These are the activations of a small neural network, seen along a few directions. Each row is one input.
Each table varies a few parts of the input and shows all the possible inputs, shuffled.
A made-up example of a description, with smaller parts first: ring(8) and (point or line(11) or (values(2) and line(6))).
Shared parts are said once, and a part with two or three values counts as separate values.

Rows:
R1: -0.827 0.654 -0.566 1.108 -0.175 1.298 1.371 -2.063 2.693 -0.629 3.320
 -1.989 -0.052 -0.425
R2: 6.049 -4.415 -0.809 1.403 0.117 -0.073 -3.071 2.049 -8.305 1.779 -4.827
 2.038 -0.796 0.113
R3: -0.683 0.651 -2.123 1.253 2.843 -0.945 0.804 -2.247 1.841 -1.513 1.319
 -1.401 -1.925 -0.017
R4: -1.496 0.723 0.568 -0.734 3.679 -0.782 -2.586 0.293 0.008 -3.664 -1.514
 2.800 -1.643 0.293
R5: -1.227 -2.814 1.881 -3.294 -0.373 -3.408 -1.927 1.237 -4.250 6.444
 -6.340 2.942 -2.350 -2.067
R6: 0.470 -1.650 -0.051 -3.792 -0.816 -3.210 1.384 -0.791 -3.377 7.684
 -4.660 -0.422 -2.264 -2.645
R7: -3.027 -0.790 2.104 3.624 -2.898 2.365 -0.868 0.532 3.689 -1.635 1.081
 -2.215 1.977 0.385
R8: 0.415 1.983 -0.180 -0.765 0.164 0.994 1.788 -1.653 2.267 -0.611 3.585
 -0.881 0.469 -0.175
R9: 7.824 -4.089 -2.973 0.786 -0.095 -0.136 0.573 0.587 -7.306 3.042 -2.540
 -1.563 -0.542 0.009
R10: -3.690 -1.803 -2.314 4.352 -1.379 1.403 0.449 -2.207 3.065 -0.357 2.780
 -3.648 -0.455 -0.003
R11: -0.556 -1.698 4.481 -2.377 -4.986 -0.779 0.901 2.419 -2.101 7.654 -4.054
 0.376 1.845 -2.823
R12: -2.095 -0.637 -2.752 3.036 2.273 -0.729 0.479 -2.483 2.077 -1.391 1.090
 -2.275 -2.172 0.093
R13: -0.429 1.798 3.270 0.176 -2.150 2.337 0.078 1.344 3.144 -1.748 1.426
 -0.056 2.582 0.361
R14: -0.469 1.931 0.305 -2.662 3.589 -1.267 -2.270 1.063 -0.396 -3.600 -1.264
 4.049 -1.002 0.509
R15: 1.386 3.271 -0.245 -2.681 0.244 0.523 2.164 -0.991 1.697 -0.478 3.816
 0.394 1.199 0.385
R16: -4.445 -1.914 1.053 5.062 -3.444 2.165 -1.298 0.397 3.721 -1.407 0.949
 -3.010 1.907 0.751
R17: 0.309 3.056 -0.363 -4.498 3.205 -1.868 -1.933 1.976 -0.872 -3.377 -0.984
 5.342 -0.166 0.979
R18: 0.250 -1.579 1.577 -3.652 -3.614 -1.737 2.411 -0.642 -2.982 8.069 -3.030
 -0.761 -0.352 -3.250
R19: -2.230 -0.634 -1.317 2.833 -0.706 1.432 0.917 -2.232 2.956 -0.538 3.040
 -2.915 -0.342 -0.347
R20: 2.217 4.440 -2.538 -4.506 2.828 -2.358 1.590 -0.186 0.330 -1.186 2.009
 2.147 0.220 1.342
R21: 7.564 -3.981 -0.909 0.867 -3.153 1.291 1.741 1.000 -6.931 3.442 -0.599
 -2.080 0.847 -0.287
R22: 1.537 3.277 -1.993 -2.636 3.141 -1.786 1.351 -1.069 0.931 -1.415 1.794
 0.829 -0.699 0.632
R23: 1.258 4.245 2.578 -3.536 -2.194 1.502 1.035 2.857 2.014 -1.330 1.812
 2.714 3.873 1.438
R24: -1.653 0.468 2.890 1.978 -2.449 2.440 -0.411 0.842 3.503 -1.756 1.248
 -1.227 2.187 0.240
R25: 0.560 1.982 -1.845 -0.678 3.152 -1.299 1.092 -1.774 1.450 -1.527 1.555
 -0.368 -1.430 0.174
R26: 6.399 -3.223 2.330 2.301 -4.927 2.420 0.097 4.165 -6.086 3.099 -1.976
 -1.057 2.611 -0.071
R27: 2.047 4.426 -0.746 -4.520 0.057 -0.082 2.496 -0.132 1.023 -0.246 4.006
 1.796 2.090 1.210
R28: -2.743 -0.507 0.397 1.169 3.454 -0.471 -2.845 -0.292 0.303 -3.579 -1.712
 1.656 -2.049 0.329
R29: 0.553 3.090 3.159 -1.701 -2.064 2.019 0.578 2.032 2.636 -1.604 1.611
 1.277 3.156 0.763
R30: -3.574 -1.826 -3.635 4.600 1.519 -0.633 0.132 -2.514 2.179 -1.186 0.881
 -2.981 -2.214 0.454
R31: -5.559 -2.746 -1.053 4.528 2.218 -0.305 -3.193 -0.852 0.585 -3.067
 -1.961 -0.175 -2.265 1.058
R32: -4.136 -1.689 -0.181 2.955 2.939 -0.321 -3.030 -0.667 0.494 -3.369
 -1.860 0.665 -2.244 0.592
Changing only one part turns R17 into R23. The same change can be made to R28. Which row results?
Answer: R24
What is each input in this table made of?
Answer: line(4) and (values(2) or line(6))
List by row number the other rows that have the line(4) part in common with R21.
Answer: R1, R8, R10, R15, R18, R19, R27
Which other rows does R9 become when the values(2) part takes its other values? List them by row number.
Answer: R6

Rows:
R33: 1.463 -0.593 3.150 1.716 -7.492 3.797 2.867 1.288 1.716 3.455 2.710
 -3.802 4.531 -0.644
R34: -1.317 3.157 -0.055 -1.657 1.697 -0.132 0.282 -0.440 2.928 -2.796 2.190
 1.282 0.333 0.746
R35: -2.629 1.498 -0.165 0.442 1.383 0.112 -0.501 -0.670 2.943 -2.732 1.421
 0.341 -0.185 0.644
R36: 4.371 1.924 0.135 -4.686 0.580 -1.207 0.853 1.429 -3.140 1.402 -0.738
 2.790 0.642 0.051
R37: -3.502 -2.053 -1.541 5.140 1.181 0.872 -1.291 -1.799 2.304 -2.850 0.830
 -2.500 -1.501 0.500
R38: -0.027 -4.625 -1.202 3.129 -0.398 -0.528 -1.051 -0.620 -3.305 2.574
 -3.016 -1.846 -2.011 -0.929
R39: -3.363 -0.271 -0.711 2.758 1.189 0.425 -1.060 -1.091 2.767 -2.758 0.923
 -0.956 -0.788 0.566
R40: 2.763 0.410 0.522 -3.115 0.195 -1.101 0.065 1.189 -2.992 1.871 -1.766
 2.095 0.043 -0.403
R41: 0.425 4.680 -0.402 -3.374 2.102 -0.377 1.180 -0.329 2.797 -2.843 3.107
 1.895 0.812 1.004
R42: 1.398 -1.220 0.441 -1.248 -0.117 -1.000 -0.498 0.802 -2.955 2.213 -2.612
 1.021 -0.592 -0.687
R43: 0.418 -2.907 -0.172 0.896 -0.322 -0.861 -0.848 0.241 -3.063 2.463 -3.049
 -0.320 -1.283 -0.848
What is each input in this table made of?
Answer: point or (values(2) and line(5))

Rows:
R44: 1.838 0.926 3.334 -5.681 -1.803 -1.640 0.242 2.614 -3.238 4.597 -3.634
 3.422 1.029 -1.427
R45: -1.376 -2.552 -2.331 2.611 3.244 -1.317 -2.175 -1.146 -1.638 -1.524
 -2.185 -0.055 -3.049 0.233
R46: -2.339 5.660 -3.021 -2.840 7.742 -1.931 -0.869 -2.156 4.175 -7.821 3.372
 3.575 -2.181 2.070
R47: 3.435 -0.911 -2.486 -2.839 3.820 -3.215 -0.875 -0.148 -5.495 1.626
 -3.417 2.651 -2.983 -0.403
R48: -5.072 -1.182 4.034 1.469 -3.382 1.120 -1.502 1.232 2.700 1.215 -1.825
 -0.298 1.233 -0.975
R49: -1.147 -0.152 3.909 -2.233 -2.623 -0.134 -0.861 2.355 -0.718 2.710
 -2.964 1.912 1.313 -1.077
R50: 0.488 -2.043 -2.341 0.748 3.491 -1.934 -1.861 -0.653 -3.176 -0.579
 -2.702 1.012 -2.992 0.104
R51: -4.130 7.776 3.307 -5.861 1.298 -0.286 0.075 1.286 6.796 -4.280 3.049
 4.723 2.499 1.119
R52: -0.862 -1.882 -1.045 5.824 -2.989 3.067 1.786 -1.794 2.940 -0.376 3.925
 -5.486 1.153 0.270
R53: 2.098 -1.479 -2.397 -1.096 3.676 -2.580 -1.415 -0.331 -4.468 0.499
 -3.105 1.918 -2.977 -0.119
R54: 0.480 0.402 3.662 -4.034 -2.208 -0.889 -0.345 2.571 -2.108 3.641 -3.352
 2.756 1.197 -1.226
R55: 4.886 -0.594 -1.163 0.670 -2.205 1.530 2.292 0.037 -1.924 1.477 2.148
 -2.232 1.558 0.236
R56: 3.179 -1.083 -1.076 2.504 -2.515 2.179 2.020 -0.405 -0.447 0.673 2.732
 -3.249 1.545 0.323
R57: -7.142 -1.609 3.871 3.084 -3.626 1.512 -1.555 0.378 4.512 0.773 -1.113
 -1.576 1.033 -1.037
R58: -3.022 -0.692 4.040 -0.359 -3.027 0.559 -1.260 1.915 0.909 1.877 -2.453
 0.890 1.334 -0.991
R59: 1.229 -1.520 -1.036 4.265 -2.786 2.707 1.846 -1.027 1.207 0.041 3.333
 -4.347 1.411 0.333
R60: -5.504 -3.358 -2.430 5.899 2.585 -0.387 -2.262 -2.574 1.942 -2.684
 -0.845 -2.540 -3.340 0.130
R61: 2.628 6.955 -1.724 -2.499 1.776 1.528 3.346 -1.127 5.317 -5.378 7.912
 0.029 2.576 2.256
R62: 7.448 0.407 -1.450 -2.864 -1.529 0.078 3.047 0.463 -4.206 3.366 1.084
 -0.524 1.332 -0.137
R63: 6.309 -0.086 -1.292 -1.144 -1.874 0.813 2.643 0.316 -3.181 2.396 1.594
 -1.316 1.475 0.076
R64: -3.424 -2.983 -2.363 4.376 2.935 -0.781 -2.318 -1.805 0.099 -2.249
 -1.555 -1.263 -3.165 0.244
What is each input in this table made of?
Answer: values(3) and (point or line(6))
Changing only the values(3) part turns R50 into R49. The same change can be made to R53. Which row results?
Answer: R54
Which other rows does R56 become when the line(6) part takes its other values? List them by row number.
Answer: R52, R55, R59, R62, R63

Rows:
R65: -0.830 1.755 -1.078 -0.799 4.734 -1.250 -2.040 -0.196 0.173 -4.935
 -0.402 2.673 -1.743 1.361
R66: 4.532 -2.210 -1.568 1.941 -2.411 1.396 2.306 -0.841 -2.237 2.259 1.319
 -3.817 0.631 -0.390
R67: -2.724 1.103 -1.536 0.758 4.499 -1.085 -3.248 0.413 0.745 -6.247 -0.517
 2.596 -1.521 2.193
R68: 4.487 3.429 -2.353 -2.809 -0.886 0.962 3.858 -0.736 0.493 0.238 5.465
 -0.749 1.953 0.576
R69: 0.554 -1.265 3.398 -1.600 -3.635 -0.064 0.450 2.097 -2.435 4.698 -2.950
 0.328 1.216 -1.331
R70: -1.086 1.170 -1.009 4.057 0.195 2.279 -0.138 0.346 3.660 -5.687 4.007
 -1.229 1.827 2.572
R71: -5.853 0.136 -2.777 3.451 -0.479 -0.644 2.758 -5.264 6.498 2.351 3.825
 -5.648 -1.987 -1.128
R72: -0.614 -1.872 3.962 -0.013 -3.370 0.721 -0.702 2.072 -1.664 3.241 -3.235
 0.340 0.942 -1.338
R73: 1.187 3.665 2.527 -6.263 -2.078 -0.705 1.513 1.640 0.674 2.677 0.919
 2.953 2.672 -0.102
R74: 1.418 -0.704 2.370 -3.096 -4.048 -0.924 1.466 2.246 -3.146 6.096 -2.597
 0.469 1.639 -1.058
R75: -1.952 -4.107 -1.755 3.811 2.543 -0.869 -4.221 0.084 -2.836 -2.190
 -3.103 0.856 -2.821 0.558
R76: 0.325 3.320 3.537 -4.805 -1.547 0.046 0.575 1.714 1.559 1.085 0.460
 2.666 2.298 -0.319
R77: 3.058 3.461 -2.742 -5.456 3.634 -2.625 1.257 -0.837 -1.831 0.166 0.369
 3.352 -0.887 0.640
R78: -0.010 -3.479 -1.347 2.390 2.780 -1.240 -2.982 -0.279 -3.414 -0.784
 -3.166 0.694 -3.005 -0.243
R79: 3.249 -2.813 -0.957 3.637 -1.943 2.137 1.172 -0.880 -1.507 0.897 1.135
 -3.933 0.495 -0.096
R80: -2.077 -2.503 3.963 1.594 -3.299 1.353 -1.931 2.197 -0.875 1.785 -3.430
 0.502 0.859 -1.028
R81: 5.452 -1.644 -2.619 0.274 -3.087 0.525 3.297 -0.642 -2.925 3.583 1.525
 -3.473 0.936 -0.426
R82: -7.758 -0.731 -3.249 -0.384 4.400 -3.778 0.621 -5.024 3.625 1.540 -0.953
 -1.550 -5.697 -1.712
R83: -9.715 0.238 2.442 -0.863 -1.864 -1.863 1.090 -2.658 5.701 3.903 -0.724
 -1.773 -0.780 -3.137
R84: 1.631 -2.757 -1.462 0.866 2.744 -1.731 -1.691 -0.416 -4.021 0.759 -3.169
 0.607 -2.914 -0.735
R85: -0.845 2.878 4.082 -3.209 -1.206 0.644 -0.471 1.915 2.426 -0.548 0.000
 2.451 2.091 -0.243
R86: -3.802 -3.106 3.383 3.128 -3.423 1.790 -3.137 2.494 -0.143 0.385 -3.538
 0.768 0.981 -0.400
R87: 2.917 -2.047 -2.077 -0.687 2.419 -2.347 -0.435 -0.338 -4.583 2.332
 -3.081 0.645 -2.567 -0.897
R88: 0.773 1.831 -0.573 2.407 0.320 2.276 1.023 -0.221 2.995 -4.449 4.371
 -1.345 1.576 1.626
R89: -3.995 1.833 3.453 0.129 -1.158 1.283 -2.766 2.769 3.903 -3.443 -0.771
 2.294 2.287 0.858
R90: -2.303 2.375 4.062 -1.527 -1.067 1.058 -1.603 2.268 3.226 -2.085 -0.426
 2.326 2.096 0.164
R91: 0.803 2.403 -1.149 -2.412 4.654 -1.565 -0.833 -0.616 -0.480 -3.378
 -0.213 2.829 -1.709 0.788
R92: -0.334 -4.007 -1.273 6.822 -1.776 2.949 -1.260 -0.330 -0.110 -1.701
 0.861 -3.471 0.820 1.378
R93: 2.106 2.984 -1.730 -3.991 4.278 -2.032 0.278 -0.829 -1.167 -1.633 0.053
 3.053 -1.408 0.554
R94: 3.597 3.007 -1.290 -1.115 -0.225 1.616 3.047 -0.750 1.346 -1.372 5.130
 -1.117 1.656 0.620
R95: 2.354 2.466 -0.672 0.651 0.179 2.065 2.095 -0.591 2.199 -2.979 4.755
 -1.314 1.515 0.960
R96: 1.610 -3.430 -0.855 5.298 -1.729 2.665 -0.054 -0.717 -0.773 -0.442 0.986
 -3.804 0.557 0.499
R97: 3.847 -1.381 -3.108 -2.182 1.852 -3.042 0.705 -0.090 -5.076 3.878 -2.904
 0.821 -2.007 -0.762
What is each input in this table made of?
Answer: values(3) and (point or (values(2) and line(5)))
List by row number the other rows that have the values(3) part in common with R76.
Answer: R69, R72, R73, R74, R80, R83, R85, R86, R89, R90
Which other rows does R96 become when the values(3) part takes its other values? List them by row number.
Answer: R78, R80

Rows:
R98: 5.304 -0.752 1.508 -3.621 -3.080 -0.344 1.723 1.785 -4.886 5.663 -2.023
 0.713 1.362 -1.355
R99: 5.657 -1.457 1.653 -2.893 -5.616 0.460 2.567 2.219 -4.962 7.322 -1.408
 -0.523 2.666 -1.370
R100: 4.668 0.075 0.988 -4.360 -0.307 -1.404 0.708 1.445 -4.772 3.752 -2.629
 2.205 0.021 -1.087
R101: -7.338 5.310 -0.778 -1.185 3.169 -0.806 1.069 -3.250 9.057 -4.375 4.785
 -0.027 -0.746 0.531
R102: 2.444 1.942 -1.465 -5.781 5.108 -4.072 -1.629 1.161 -4.312 -0.376 -3.642
 5.670 -2.277 0.430
R103: -3.802 -3.123 -1.240 4.732 2.216 -0.093 -2.659 -1.443 0.544 -2.370
 -1.551 -1.225 -2.698 0.081
R104: -2.569 -3.883 -0.235 5.272 -0.462 0.989 -1.444 -1.110 0.298 -0.236
 -1.175 -2.868 -1.450 -0.514
R105: 1.337 5.853 -3.570 -0.066 3.734 1.492 2.283 -2.282 5.567 -7.636 8.222
 -0.590 1.078 2.856
R106: -5.189 -2.269 -2.675 4.022 4.704 -1.374 -3.868 -1.557 0.718 -4.452
 -1.866 0.598 -3.722 0.977
R107: 3.711 0.997 -0.006 -5.087 2.497 -2.661 -0.430 1.229 -4.574 1.698 -3.187
 3.897 -1.238 -0.501
R108: -0.746 -4.988 0.558 5.919 -5.609 2.445 0.751 -0.010 -0.353 3.696 -0.354
 -5.322 1.278 -0.842
R109: -1.937 6.808 4.924 -2.603 -3.204 3.526 1.213 2.423 7.680 -4.515 5.597
 1.726 5.802 1.610
R110: -1.540 -4.513 0.338 5.651 -3.150 1.843 -0.283 -0.611 -0.005 1.830 -0.769
 -4.255 -0.074 -0.816
What is each input in this table made of?
Answer: values(3) or (values(2) and line(5))
Which other rows does R103 become when the values(2) part takes its other values? List them by row number.
Answer: R107
List by row number the other inputs of the same sort as R105.
Answer: R101, R109
